These are the activations of a small neural network, seen along a few directions. Each row is one input.
Each table varies a few parts of the input and shows all the possible inputs, shuffled.
A made-up example of a description, with smaller parts first: line(6) and (point or ring(9) or (values(3) and ring(8))).
Shared parts are said once, and a part with two or three values counts as separate values.
In the rows, zero is written as 128.

Other details of the inputs shift rows strongly along three fixed directions, in all tables alike. That doesn't count.

Rows:
x1: [110  85 118 127 149  97 108 110 114  94 112 132  89 113]
x2: [120  86 126 176 147  90 148 105 109  73  81 128 132  96]
x3: [152 144 130 149 144 101 114  91 118  95  53 128 122  95]
x4: [111 173 132  84 111 161  92 161 145 188 159 115 104 173]
x5: [102 186 127 138 110 114  94 148 152 148 112 132 163 139]
x6: [104 120 131  85 115 127  84 106 133 171 159 140  75 131]
x7: [149 111 142 157 138 153 198 131 139 128 143 123 143 135]
x8: [120 135 147 186 146 137 194 166 141  97 132 105 225 128]
x9: [142 131 155 146 139 173 157 180 131 136 161 102 179 155]
x10: [120  88 144 160 151 122 148 130 127  80 139 125 141 101]
x11: [159  94 140 163 135 111 141  99 117 110  81 138 104  97]
x12: [137 112 122 135 128 134 149 145 114  98 155 121 143 135]
x13: [141  98 114  95 135 156 174 122 126 141 213 139 133 141]
x14: [131 161 139 134 102 124  90 134 124 162  87 125 117 126]
x15: [122  98 142 112 119 169 174 154 142 158 218 119 133 142]
x16: [149  92 130 144 171 110 133  99  93  70  94 120 138  92]
x17: [114 193 135 172 118 109  98 167 145 110  77 116 193 121]
x18: [125  85 141 106 140 166 169 141 130 162 196 120 116 150]
x19: [124 102 117 125 138 107 113  96 100  83 115 128  85 113]
x20: [121 137 140 130 117 117 103 100 118 149  86 129  82 116]
x21: [152 120 129 135 138 135 184 130 135 129 141 125 162 127]
x22: [143 100 135 106 132 176 183 152 152 170 214 135 132 171]
x23: [110 193 115 142 104 135 123 184 155 149 137 125 187 176]
x24: [108 106 142 146 156 145 165 141 142  94 168 115 148 127]
x25: [128 125 113  88  99 122 122 113 143 195 139 152  65 141]
x26: [120  72 137 130 108 127 164  95 124 149 162 138  90  97]
x27: [112 100 137 130 122 119 145 104 124 149 134 128 112 106]
x28: [108 131 109 113 116 110  87 144 131 124 131 136  96 134]
x29: [141 137 115 140 136  91 106  94 101 102  62 128 133  94]
x30: [148 109 124 161 149 111 154  79  97  74  84 126 134  84]
x31: [145 177 118 114 117 110  88 117 139 150  89 141 132 129]
x32: [104  95 133 126 145 118 124 112 135 115 155 141 111 116]
x33: [108 119 138 147 163  88  82 113 118  77  72 121 126  95]
x34: [166 181 140 149 151 151 129 186 139 102 111 101 216 147]
x35: [105  62 114 112 137 122 141 104 126 119 179 149  77 129]
x36: [118 142  94  96  74 112 110 126 126 163 152 144  85 139]
x37: [106 155 136 116 103 137 125 127 141 168 144 121 114 133]
x38: [131  90 122 119 133 157 191 138 124 121 214 130 147 153]
x39: [112 133  95  91  84 108 108 101 124 166 154 156  79 140]
x40: [143  88 120  82 138 133 142  98 132 151 180 152  81 128]
x41: [115 166 130 112 105 102  60 116 121 174  66 132  90 126]
x42: [101 195 113 122 125 133  78 179 148 122 119 109 148 169]
x43: [124 163 141 132 112 123  85 121 127 165  88 131 125 134]
x44: [ 99 107 130 145 128  95 126  85 127 108 103 142  87  88]
x45: [154  90 137 124 138 135 136 124 129 132 138 135  91 125]
x46: [171 122 137 168 144 117 154 116 121  89  81 126 159  96]
x47: [149  89 134 122 165 119 144 105 118 101 120 128 117 108]
x48: [122  74 105 116 110 111 174  96 109 132 165 143  89 119]
x49: [154 118 155 166 175 138 138 129 122  78  86 107 148 124]
x50: [137 121 130 187 139 134 195 131 111  65 122 108 190 127]
x51: [158 121 158 167 174 163 180 174 135  96 128  97 209 151]
x52: [ 99 205 131  98 115 126  36 147 143 157  98 107 115 145]
x53: [138 141 126 116 109 121 104 108 142 172 109 149  94 138]
x54: [109 138 121 168 133  88 103 109 116  78  57 127 116 106]
x55: [129  91 147 123 147 143 122 109 118 139 142 130 102 130]
x56: [145 181 115 114 122 152 122 177 132 133 150 114 181 153]
x57: [104 176 127  98  87 136  96 139 150 203 152 134 124 151]
x58: [116 169 143 123 134 152 113 177 141 145 139  96 180 154]
x59: [136 146 106 116 118  91  82  78 109 128  81 150 104 100]
x60: [124  69 112 106 133 120 155 110 108 118 173 135  89 126]
x61: [137 189 116 108 130 159 126 169 135 131 152 107 176 161]
x62: [138 160 125 111  88 158  93 154 134 132  69 146 164 128]
x63: [130 143 127  83 108 165  71 156 129 123  90 144 135 132]
x64: [148 162 133 120 147 154 141 159 143 122 142 109 170 152]
x65: [107  88 102 117  95 116 154 117 136 148 174 154  75 126]
x66: [142 159 106 120 105 112 107 118 119 136 106 136 126 116]
Description of these inputs: values(2) and (point or (values(4) and ring(8))).
Question: Changing only the values(2) part turns x1 into x2. The same change can be made to x63. Which row results?
Answer: x62
Question: Changing only the values(2) part turns x24 into x44. The same change can be made to x9. Which row results?
Answer: x14
Question: Start at x5 and move only the ring(8) part, one step at a time. The first step leads to x23. Which rows follow, in order?
Answer: x39, x59, x31, x53, x43, x57
Question: Change only the ring(8) part in x2. List by row number the other rows that result.
Answer: x8, x21, x25, x27, x29, x41, x48
Question: Change only the values(2) part in x43. List by row number the other rows that result.
Answer: x55
Question: Change only the values(4) part in x56. List by row number the other rows that result.
Answer: x13, x16, x61

Rows:
x67: [124  85 115 149 144 122 207 116 137 114 189 126 144 127]
x68: [116 170 126 109 105 145  80 188 150 149 139 123 144 160]
x69: [135 188 124  93 102 154 110 145 150 166 124 126 131 155]
x70: [153 131 146 157 173 150 169 176 126  89 149  88 215 147]
x71: [136 140 138 168 125 142 181 151 118 114 143 111 206 143]
x72: [137 139 146 173 129 146 178 166 138 119 144 118 222 131]
x73: [141 119 161 152 166 164 163 179 133 101 145 102 222 143]
x74: [ 94 193 107 101  97 131 102 149 153 163 145 125 149 150]
x75: [158 122 129 130 140 110 130  99 125 116  93 135  98 117]
x76: [125 143 127 140 123  90  94  89 108  99  71 133 122  80]
x77: [110 111 123 149 128  99 124  93 112 110 110 132 116 120]
x78: [130  74 129  90 141 148 155  82 124 149 184 147  67 110]
x79: [113  71 101 106 131 116 167 105 134 129 185 150  57 124]
x80: [135 171  92  74  80 107  82 127 134 193 121 150  66 133]
x81: [147  79 129 134 119 164 217 119 120 124 173 133 141 112]
x82: [138  57 118 109 101 137 166  98 127 165 165 162  74 106]
x83: [117 140 136 170 157 100  91 114 111  45  35 118 144  91]
x84: [145 148 131 178 149  72 105 103 103  72  45 121 153  83]
x85: [129 152 119  73  89 127  75 119 154 197 119 160  64 148]
x86: [151 127 135 143 168  95  82  89 110  97  66 127 102  99]
x87: [120  57 125  91 136 134 147  94 106 146 186 139  71 128]
x88: [ 94 197 160 143 104 137 102 171 161 200 121  92 128 153]
x89: [101 182 121 113 107 140  95 182 160 154 131 134 145 165]
x90: [129  70 137 134 142 161 191 136 122  88 189 117 138 118]
x91: [152 134 131 163 123 160 184 161 120 121 128 111 200 144]
x92: [130  66 127 102 138 140 154  82 115 155 182 148  65 127]
x93: [128 117 141 122 160 105  70  94 100  81  65 117 114  87]
x94: [111 125 125 153 140  92  86 103 103  80  57 133 104 114]
x95: [129 166 137 100 126 145  90 152 152 174 135 134 136 154]
x96: [115 170 117 112 106 140  86 170 130 144 139 118 134 169]
x97: [135 103 121 138 144 103 108 123 114  85 115 122  99 112]
x98: [137 174 119 104 100 148 112 145 139 171 125 128 129 169]
x99: [110 105 131 150 131 103 120 102 132 113 109 142 126 106]
Question: Describe the family of inputs behind these rows.
Answer: point or (values(4) and ring(8))
Question: Change only the values(4) part in x75. List by row number the other rows that result.
Answer: x69, x85, x98
Question: Change only the ring(8) part in x67. List by row number the other rows that result.
Answer: x70, x75, x79, x80, x84, x86, x97
Question: Change only the values(4) part in x70. List by row number the other rows that result.
Answer: x73, x87, x93
